Each row below holds a small network's activations on one input, seen along a few directions.
Each table varies a few parts of the input and shows all the possible inputs, shuffled.
A made-up example of a description, with smaller parts first: one of 3 separate values, together with either a single point or one of 9 places along a line or (one of 4 places along a line, together with one of 5 places around a ring).
Shared parts are said once, and a part with two or three values counts as separate values.
In the rows, 128 means zero.

Table:
r1: [183 140 180 130 106 140 146 147 136 151 126 157  18 110 101 127]
r2: [123 188 117 103 107 139 162 109 153 188 141 201  69 129 117 146]
r3: [136  93 132 132 113 151 109 144 147 103 128  81 210 125 127 119]
r4: [128 162  90 173 145 159 172 105 101 197 121 171 124  89 136 152]
r5: [145 151 126 144 136 143 183 161 118 112 139 158  67 135 127  85]
r6: [ 93 105 136 114 139  81  99 126  94  99 121 103 155 149 133 127]
r7: [ 98  88 124 109 141 131  91 132 121  95 119  88 173 148 121 122]
r8: [ 93  99 129 116 147 107  90 125 115  99 125  90 174 153 128 120]
r9: [192 185  98 133 120 151 151  94 168 149 128 178  60 106 136 167]
r10: [118  90 131 120 125 141  95 143 144 108 128  83 186 131 128 120]
r11: [101 108 145 134 130  66 108 123 111 106 132  98 170 134 156 124]
- What do these inputs look like to the network? => either one of 5 separate values or one of 6 places along a line

Table:
r12: [ 39 104 164  93 153  23 102 146  63  62 133 101 122 198 134  82]
r13: [128 170  92 137 136 121 148  90 119 175 120 177 111  99 152 164]
r14: [145  73 146 106 109 174 102 178 163  61 124  70 161 148 105  91]
r15: [109 104 107 150 136 119  96 106 126 115 122  85 231 119 154 141]
r16: [172 174 143 113 110 151 171 140 166 150 143 174  10 132  96 130]
r17: [137 182  95 142 129 169 172 112 142 205 135 185 113 101 129 147]
r18: [164 142 158 144 123 147 175 160 112 143 138 156  34 118 105 105]
r19: [124 170  81 167 149 133 166 103 100 180 125 167 127 106 134 151]
r20: [161 153 146 151 136 122 166 149 107 135 133 154  40 124 111 111]
r21: [167 146 158 119 122 112 150 131 133 128 131 165  23 117 132 125]
r22: [128  67 184 116 118  99  80 156 123  79 122  67 144 142 120 114]
r23: [ 89  88 117 132 133 112  82 109 116 125 119  83 226 125 141 153]
r24: [158  82 155 130 121 141 104 169 143  60 125  68 155 138 125  91]
r25: [  7 117 103 107 165  33 102 108  58 107 132 117 201 181 152 115]
r26: [117 101  88 143 138 153 107 121 139 109 126  86 237 121 148 132]
r27: [121 158 101 155 135 156 182 107 109 190 123 183 125  97 138 144]
r28: [103  97  82 122 127 182 101 132 154 110 125  86 245 131 127 130]
r29: [ 79  84 120 117 130 109  71 106 119 126 116  81 233 131 133 147]
r30: [180 172 155 109 115 139 146 121 157 134 132 175  14 125 117 129]
r31: [147 192  86 131 110 137 156  89 145 182 126 191 105 106 137 177]
r32: [175 163 160 125 114 159 171 157 151 159 147 173  27 122 106 106]
r33: [150  80 172 132 123 105  98 154 137  68 126  71 147 135 135 101]
r34: [152 188  74 126 127 177 158  78 168 194 133 195  88 107 131 172]
r35: [118  65 186 103 112  99  68 149 123  76 116  63 152 149 111 113]
- What do these inputs look like to the network? => one of 2 separate values, together with either a single point or one of 5 places along a line or one of 6 places around a ring
- The inputs of r35 and r29 match in every part but the choice among 2 separate values. If r32 is changed in the same way as r35 into r29, which row does it become? => r17
- Start at r29 and move only the place on the line of 5, one step at a time. The first step leads to r23. Which rows follow, in order? => r15, r26, r28
- Start at r21 and move only the place on the ring of 6, one step at a time. The first step leads to r30. Which rows follow, in order? => r16, r32, r18, r20

Table:
r36: [106 147 101 130 141 121 133 103 120 145 129 145 135 130 136 142]
r37: [119 142 126 133 128 105 127 101 120 158 124 144 122 113 140 157]
r38: [105  99 151 114 134  84  95 128 114  97 128  95 140 142 133 121]
r39: [110 124 116 101 124 131 116 130 138 110 131 124 152 149 122 124]
r40: [124 100 151 105 123  97  86 131 134  93 127  87 147 143 128 130]
r41: [184 167 136 127 112 163 165 132 159 155 136 179  34 115 115 131]
r42: [126  94 143 136 132 133 116 150 116 103 124  96 150 132 121 109]
r43: [103 117 119 130 139 126 135 140 105 114 129 121 150 140 130 107]
r44: [147 126 127 153 126 138 137 125 121 156 120 130 130  93 134 147]
r45: [111 104 143 134 135 108 120 143 102 105 123 105 145 141 130 108]
r46: [131  98 142 117 126 136 101 141 139 103 126  96 154 139 121 119]
r47: [122 112 122 133 133 147 137 147 123 111 128 112 157 131 124 108]
r48: [135  88 156 137 130 112 108 149 120  92 124  82 151 125 131 111]
r49: [114 136 114 110 123 132 118 122 140 132 134 134 146 141 121 132]
r50: [149 132 126 137 118 142 119 109 143 155 120 130 132  98 134 159]
r51: [164 173 138 143 124 138 179 137 127 155 134 184  32 116 126 122]
r52: [ 97 137 117 121 134 117 129 118 122 136 134 137 141 141 128 126]
r53: [124 117 120 116 125 152 120 133 145 110 128 112 159 137 124 119]
r54: [178 163 137 143 120 160 177 142 139 155 133 176  34 107 114 121]
r55: [124 121 118 142 130 149 138 142 124 132 131 123 149 124 124 116]
r56: [130 135 128 153 129 113 139 115 107 154 120 139 127 105 144 146]
r57: [131 127 118 125 123 151 125 129 149 131 133 124 155 131 125 126]
r58: [118  95 154 135 133  90 110 142 104  94 124  92 145 135 139 110]
r59: [136 139 102 134 130 155 128 112 146 140 124 131 147 116 132 143]
r60: [140  91 155 120 123 116  92 136 143  90 128  82 156 133 131 122]
r61: [118 110 141 104 125 115  98 129 134 104 125 101 149 150 120 129]
r62: [ 99 109 142 115 132 101 110 133 115 108 125 111 140 151 127 118]
r63: [155 178 136 125 120 131 169 122 138 158 136 189  26 126 120 130]
r64: [ 94 125 119 112 133 117 128 129 120 115 130 128 145 150 130 117]
r65: [137 143 125 125 115 118 117 101 140 153 123 141 130 113 134 164]
r66: [134 134 104 150 139 151 143 124 123 142 125 130 146 110 132 132]
r67: [107 129 117 138 136 126 139 136 107 134 131 131 144 132 130 115]
r68: [171 179 135 116 111 142 160 120 155 154 137 186  31 126 113 136]
r69: [116 142 102 147 146 130 144 121 107 144 127 139 137 118 141 132]
r70: [122 147  98 120 128 135 124 109 139 141 127 143 140 129 130 149]
- The inputs of r42 and r62 match in every part but one. If r55 is changed in the same way as r42 into r62, which row does it become? => r52
- What do these inputs look like to the network? => one of 5 places around a ring, together with either a single point or one of 6 places along a line
- Start at r58 and move only the place on the line of 6, one step at a time. The first step leads to r45. Which rows follow, in order? => r43, r67, r69, r56

Table:
r71: [ 73  82 110 117 140 106  77 118 112  99 120  70 247 144 143 134]
r72: [ 88  64 142 127 144 106  88 157 101  70 123  55 210 151 132  95]
r73: [169 127 152 126 108 142 125 135 154 131 128 128  99 115 118 135]
r74: [132 142 102 144 127 151 134 105 136 167 124 140 154 103 134 156]
r75: [ 95 162 100 121 134 109 140 102 117 158 133 161 134 136 135 145]
r76: [134 152  84 133 127 174 143 110 150 159 128 150 153 115 127 149]
r77: [105  62 160 100 127 101  63 145 133  62 124  51 194 158 124 109]
r78: [127 133 140 144 135 110 148 136 100 130 128 140  98 125 131 117]
r79: [150 135 119 142 129 173 159 150 136 127 131 138 114 121 119 107]
r80: [138 129 134 147 139 131 148 138 115 127 129 135 100 119 133 113]
r81: [171 136 132 111 112 173 132 140 170 122 132 137  90 128 108 124]
r82: [123 150  99 141 132 127 134  98 129 159 126 146 145 111 143 157]
r83: [146 134 156 115 119 107 123 127 132 125 127 139  73 132 122 133]
r84: [147 124 136 153 129 150 149 145 122 135 127 129 116 110 126 116]
r85: [126 144 149  97 120 107 128 132 135 120 135 150  65 151 115 120]
r86: [159 135 149 121 115 120 125 127 147 124 129 135  84 124 127 134]
r87: [109 143 134 129 135 107 155 141 103 127 136 150  93 143 126 105]
r88: [113 151 106 136 134 112 133  97 114 161 125 150 137 118 139 156]
- The inputs of r73 and r74 match in every part but one. If r81 is changed in the same way as r73 into r74, which row does it become? => r76
- What do these inputs look like to the network? => one of 3 separate values, together with either a single point or one of 5 places along a line
- Which other rows agree with r78 in the choice among 3 separate values? List them by row number. => r72, r79, r80, r84, r87
